A small network was shown many inputs. Here are its activations along a few directions, one row for each input.
Each table varies a few parts of the input and shows all the possible inputs, shuffled.
A made-up example of a description, with smaller parts first: line(6) and (point or ring(9) or (values(2) and ring(5))).
Shared parts are said once, and a part with two or three values counts as separate values.

Other details of the inputs vary at random and push rows far along two fixed directions, the same in every table; ignore that.

Table:
x1: [-2 -2 -3 -5 -3  3 -2 -5  2  1  5]
x2: [  3  -3   1   4   5  -2   0   1  -9  -7 -15]
x3: [-1  5 -5 -4  4  2 -4 -4  8  5  2]
x4: [  4  -3   8   2   2  -5   0  -1 -14  -6  -7]
x5: [-1  6 -1 -7 -2  4 -3 -4  2  7  3]
x6: [-3  0 -8 -2  0  1 -3 -3  9  4  0]
x7: [ 5  4 -7  0  1  3  6  4  5  8  6]
x8: [  0   1  -2   2   3   1   0 -10   3   1   6]
x9: [-4 -1 -8 -3  0  0  1 -2  9  6  0]
x10: [  0  -2   1  -3   1  -4  -3   5 -15  -7  -7]
x11: [ 2  0  6  2 -1  7  2 -2 11  0  0]
x12: [ 7  6 -7  5  1  0 -4 -2  7  5  6]
x13: [-1  7  1 -8 -2  2 -2 -2  3  5  4]
x14: [-1  3 -1 -5 -3  6 -3 -2  4  5  4]
x15: [ 1  2  5  0 -1  4  0 -6  2  6  6]
x16: [ -1  -5  -2  -2  -3  -6  -2   4 -15  -6  -9]
x17: [  1  -1   3   6   1  -4   0   1 -19   2  -9]
x18: [ -2   3   0   5  -4   1   1 -10   2   6   8]
x19: [ -4   2  -7   7  -1   1   5 -12   4   4   3]
x20: [  4 -22  46   6  -3  -5   9  38  11 -33  16]
x21: [  0   1  -3   2  -2   4   2 -11   8  -1   0]
x22: [  7   0  -2   0   1  -4   6  11 -17  -1  -5]
x23: [-2  1 -5 -2 -2  4 -3 -1  7  7 -1]
x24: [-5  2 -3 -2 -1  7 -1  2  7  5  2]
x25: [ -1  -5  -3  -2   2  -4   1   9 -11   1 -13]
x26: [ 6  7 -7  2 -5  0 -3 -6  1  6  9]
x27: [-4  1 -7 -2 -1  2 -1 -5  5  0  4]
x28: [-3  4 -3  7 -1  4  3 -7  9  2 -3]
x29: [-1  2 -4 -4  3  2 -4 -3  9  4  3]
x30: [-2  2 -5 -4  0  2 -2 -6  7 -1  5]
x31: [  1  -1  -1  -3   5  -7  -4   4 -12  -8  -7]
x32: [  1 -18  39   4  -9  -4  10  23  29 -25  27]
x33: [-5  0 -7 -2 -3 -1  1 -4  8  1  3]
x34: [-2  3 -3  7  3  1  0 -8  6  7  3]
x35: [ 0  4  1 -5  1  3 -3  1  8  5  3]
x36: [-1 -2 -5 -2  2  3 -3 -2  8  3  2]
x37: [  0  -3  -1  -2  -2  -3  -3   6 -15  -1 -11]
x38: [-1  2 -1 -4  1  5 -3  0  7  5  1]
x39: [-3  1  0  5 -5  2  6 -8  4  4  6]
x40: [-4  0 -4 -6 -5  3  2 -2  4  8  2]
x41: [-6  1 -5 -3 -4  5  0 -3  3  1  6]
x42: [-3  2 -2 -4 -4  7 -1 -2  3  5  4]
x43: [  3  -4   7   2  -1  -2   3   1 -12 -10  -8]
x44: [ 2  2  7 -1 -2  5  1 -7  5  5  4]
x45: [-4 -1 -7 -2 -3  0 -1 -6  8  0  3]
x46: [ -2  -4   2  -2   0  -3  -1   6 -14  -8  -5]
x47: [-1  7  0 -6  2  2 -3  0  6  6  2]
x48: [  4  -3   3   3   6  -6  -1  -3 -12  -8 -10]
x49: [ -2   2  -3   6   0  -1   1 -10   4   2   5]
x50: [ -1  -3   0  10   6  -5   3   3 -10  -4 -10]
x51: [ -3   4  -4   7  -4   3   4 -10   7  -1   0]
x52: [-2 -3 -2  1  6 -3 -3  8 -9 -6 -9]
x53: [  0  -2   3   8   4  -3   4   5 -12   0 -11]
x54: [-1  7 -4 -5  4  0 -3 -2  8  3  2]
x55: [ 10 -14  35   7  -6  -4  16  26  26 -24  33]
x56: [-1 -1 -4 -4  1  6 -3 -1  6  7  1]
x57: [  4  -1   5   2   6  -2  -2   1 -13  -1 -13]
x58: [  0  -2   1  -1   4  -1  -3  10 -12  -4 -11]
x59: [  1   1   4  -6   2  -7  -2   5 -14  -7  -5]
x60: [  0  -2   4   7   0  -3   4   3 -16  -1  -9]
x61: [ 10   2   1   4  -1  -6  -3   8 -16   0  -4]
x62: [-2  4  0  5 -7  4  5 -9  4  1  1]
x63: [ 1  2  3  1 -1  2  1 -8  2  2  8]
x64: [  2  -2   4  -5   1  -4  -4   6 -14  -2  -8]
x65: [  9   1  -4   6   3 -10  -4   4 -15  -6  -5]
x66: [ 4  3 -9  2  3  1  6  2  8  4  7]
x67: [-4  1  0 -4 -6  3  1  0  6  6  3]
x68: [-1  1 -4 -5  1 -1 -3 -6  7  1  5]
x69: [ 8  6 -3  3 -1  1 -4  0  5  8  6]
x70: [  6  -1  -8   2   5  -8   6   8 -14  -6  -5]
x71: [  1   0   1  -5   2  -6  -3   4 -16  -6  -6]
x72: [-1  1 -1 -6 -3  1 -3 -5  4  2  7]
x73: [-5  1 -7 -1  1  5 -1 -1  9  3  2]
x74: [  1  -7  -3  -2   4  -5  -2   4 -12  -8  -8]
x75: [ 0  2 -1 -5  1  3 -4 -1  7  6  2]
x76: [ 1  2  0  3  5  2 -2 -7  6  4  3]
x77: [  1   1  -1  -4   6  -9  -3   4 -13  -8  -8]
x78: [-3  4  3  4 -7  6  4 -6  6  4  1]
x79: [-6  1 -8 -2  0  3  0 -4  5 -1  4]
x80: [-4 -3 -6 -3 -2 -2  4 -3  8  0  3]
x81: [ 2  0  7  0 -5  7  4 -4  7  1  2]
x82: [ -2  -7   0  -3  -2  -8   3   7 -14  -6  -8]
x83: [ 2  3  1  2  3  4 -1 -5  3  8  2]
x84: [-2  2 -4 -3  3  3 -4 -2  9  2  2]
x85: [-1 -1 -2 -5 -4  6 -2 -3  3  6  4]
x86: [ 2  2  2  2  4  2 -1 -8  8  3  0]
x87: [-1  3  3  7 -3  6  4 -2  7  2 -3]
x88: [ -2  -4  -3   0   4  -6  -1   8  -8  -4 -12]
x89: [  2  -1   2   8   5  -4  -1   3 -16   2 -11]
x90: [ -1  -4   1   0   2  -5  -1  11 -10  -2 -12]
Description of these inputs: ring(5) and (values(2) or ring(6) or line(10)).
- Changing only the ring(5) part turns x14 into x10. The same change can be made to x60. Which row results? => x39
- Changing only the ring(5) part turns x32 into x90. The same change can be made to x62. Which row results? => x87
- Changing only the ring(5) part turns x79 into x24. The same change can be made to x19. Which row results? => x53
- Change only the ring(6) part in x8. List by row number the other rows that result. => x19, x21, x48, x49, x51
- Change only the line(10) part in x68. List by row number the other rows that result. => x27, x30, x31, x33, x45, x74, x77, x79, x80
- Change only the values(2) part in x69. List by row number the other rows that result. => x7
- Change only the ring(6) part in x86. List by row number the other rows that result. => x2, x28, x34, x50, x76
- Change only the line(10) part in x6. List by row number the other rows that result. => x3, x9, x29, x36, x52, x54, x73, x84, x88
- Change only the values(2) part in x22. List by row number the other rows that result. => x61

Table:
x91: [  5  15 -27   2   8  -1  -6 -23 -46  25 -35]
x92: [ 5  2 12 -2  5 -4  2 18 19 -1 14]
x93: [ -5  18 -24 -12 -13  11 -10 -26   4  27  11]
x94: [  6  -9   6  13  13 -14   4  12 -32 -14 -30]
x95: [ 6 -1 22 14 -3  4  0 -1 14 -4  9]
x96: [  4  13 -35   0  11  -3   1 -17 -38  18 -40]
x97: [ 1 -5 23 13  0  2  7 -3 18 -4 11]
x98: [  2  23 -40  -7  11  -5 -16  -3 -37  23 -33]
x99: [ 0 -7 11 12 -3 -2 12  2 17 -9 13]
x100: [  8  -1   9 -10  -5   1   9  15  16  -8  18]
x101: [  8  -4  19  12 -12   1   7   3  10  -6  18]
x102: [ 9 -1  7 -8 -9  2  6 17 16 -9 18]
x103: [ 7  0 10 -9  1  4  8 15 15 -7 17]
x104: [-22   8 -24 -15  -5  17  -2 -20   8  29  -6]
x105: [  5 -11   0  -4   3 -18  -5  14 -35 -26 -20]
x106: [ 6 -3 22 12 -2  4  9  0  9 -3 18]
x107: [ 2 -5 18 12 -6  0  9 -2 10 -4 15]
x108: [  3  24 -31 -17  -3  16  -7 -18  13  26   1]
x109: [-19  10 -33 -10 -12  15  -1 -26  15  13  -3]
x110: [ 4 -3 14 14  0  3  4  3 20 -8  6]
x111: [ -4   0  18  -5   1  -3   1   1  12 -11  19]
x112: [  3 -13  10  -1   7  -2  -3   6  20  -7  12]
x113: [  1  -5  12  13  -9  -1   8   1  15 -11  14]
x114: [-1  1 21 -6  1 -5 -1  1 16 -9 13]
x115: [  8  -8  16  13   9 -12   1  10 -37 -10 -26]
x116: [-15 -13  17  -7 -10   4   5  11  20  -2   8]
x117: [ 4 -8 16 -8 -8  6  3 11 11 -2 17]
x118: [ -7  17 -33  -5   3   8 -17 -17  16  31   4]
x119: [  0 -12  -3   3  12 -22  -6  27 -34 -11 -17]
x120: [  2 -12  -5   4   7 -21  -9  28 -33 -12 -17]
x121: [-13 -10   9  -2  -7   4   9   4  23 -17   8]
x122: [  3  -5  17  13 -11   1   6   1  11  -6  16]
x123: [ 5  2 23 -2 -4  5 -9  6 13 -4 15]
x124: [ -5  16 -20   4  -3  14   1 -33   4  28   6]
x125: [ 10 -10  12  -7   8  -6  -5  21 -37  -7 -24]
x126: [ -3  20 -18 -13  -2  12 -10 -29   6  32   5]
x127: [  2 -14   4   0  -4  -2  -3   9  19 -12  18]
x128: [-11  12 -34  -6   6   7  -9 -17  13  31  11]
x129: [  4  -9   3  13  13 -12   7  13 -36 -17 -25]
x130: [ -5  20 -33 -10  -2   4  -1 -13  12  29  11]
x131: [  5  -5  13  17   7 -10  -4  11 -34 -15 -29]
x132: [10  1 23 12 -5  5  1  1 14 -3 11]
x133: [-21   7 -25 -14 -16  14  -4 -18  13  27  -3]
x134: [-10  20 -27 -13 -11   5  -8 -30   8  20   9]
x135: [  8 -11   6  -6  -2  -7  -5  24 -38 -11 -18]
x136: [ 1  1  9 -1  5 -2  5 18 16 -3 20]
x137: [ 0 -8 11  1  7 -5 -4 15 22  0 15]
x138: [ 3  1  7  0 -6 -5  3 21 17 -5 20]
x139: [ 10  -7  -2  10   2 -15   7  17 -35 -18 -25]
x140: [ -4  21 -30 -11   7  -4 -19 -21 -39  14 -33]
x141: [  7  -6   9  15   9 -11  -2  13 -32 -18 -29]
x142: [ 1 -3 19 -4 -7 -1  0  5  9 -4 20]
x143: [ -9 -13   1   0  10  -7   3  15 -30 -25 -29]
x144: [  4 -18  -4   0  11 -18  -5  18 -34 -17 -19]
x145: [-15   7 -29 -12   2   5 -14  -8 -34  20 -45]
x146: [  3  -4  14  -5   0   1  -5   1  21 -16  11]
x147: [ 1 -2 20 -4 -2  3 -1  5  8 -3 20]
x148: [-2 -5 19 14  0  2  9 -2 13 -6 14]
x149: [ 5 -4 11  9  1  3 15  5 17 -8 13]
x150: [  0 -13   6   0   6   0  -1   6  18  -9  18]
x151: [ 3 -5 18 11  2  1  8 -2 19 -7  9]
x152: [ -7  14 -28   3  -5   9   5 -32  10  23   5]
x153: [ -7  12 -31 -15  -4   6  -4 -32  13  16   8]
x154: [ -5 -10   4   1   8  -7  -4  18 -27 -26 -36]
x155: [-11  20 -25 -14  -6   4  -5 -32   9  22  10]
x156: [ -9  14 -24   5  -7  10   3 -34   7  26   5]
x157: [-10  -9  13  -3   0   6   6   4  23 -14   2]
x158: [ 0 -5 15 12  1  3 11 -1 15 -9 14]
x159: [  3  -7  16  -7   3  -2   1   1  20 -14  12]
x160: [ 10  -1  14 -10   1   3   6  14  19  -6  13]
x161: [  4 -10   9   1   3   2  -8   8  22 -11  12]
x162: [-16   6 -29 -15   5   2  -9 -11 -35  25 -45]
x163: [ 13  -3   4  11   9 -11   1  17 -32 -16 -32]
x164: [ -1  17 -22   2  -9  10   2 -32   5  29   9]
x165: [  2  -6   9  12  -8  -1  10   4  16 -12  12]
x166: [  3  -9   7  16   0 -15   2  12 -39 -16 -23]
x167: [ -8  13 -31 -15   2   9  -5 -33  11  18   8]
x168: [ 4 -7 17 -7 -3  9  2 10 11 -1 18]
x169: [ 8 -4 20 -6 -5 11 -5 12 17 -2 13]
x170: [  9  -7   1  10   7 -16  10  16 -35 -16 -25]
- Changing only one part turns x116 into x104. The same change can be made to x156. Which row results? => x148
- Changing only one part turns x158 into x113. The same change can be made to x150. Which row results? => x127
- Changing only one part turns x106 into x164. The same change can be made to x128. Which row results? => x119
- What is each input in this table made of? => line(5) and (values(2) or line(6) or ring(8))
- Change only the line(6) part in x95. List by row number the other rows that result. => x110, x131, x132, x141, x163
- Change only the line(5) part in x143. List by row number the other rows that result. => x109, x121, x154, x157
- Change only the ring(8) part in x135. List by row number the other rows that result. => x93, x102, x105, x120, x127, x134, x138
- Change only the ring(8) part in x159. List by row number the other rows that result. => x92, x112, x114, x125, x126, x137, x160
- Change only the values(2) part in x109. List by row number the other rows that result. => x133
- Change only the values(2) part in x145. List by row number the other rows that result. => x154
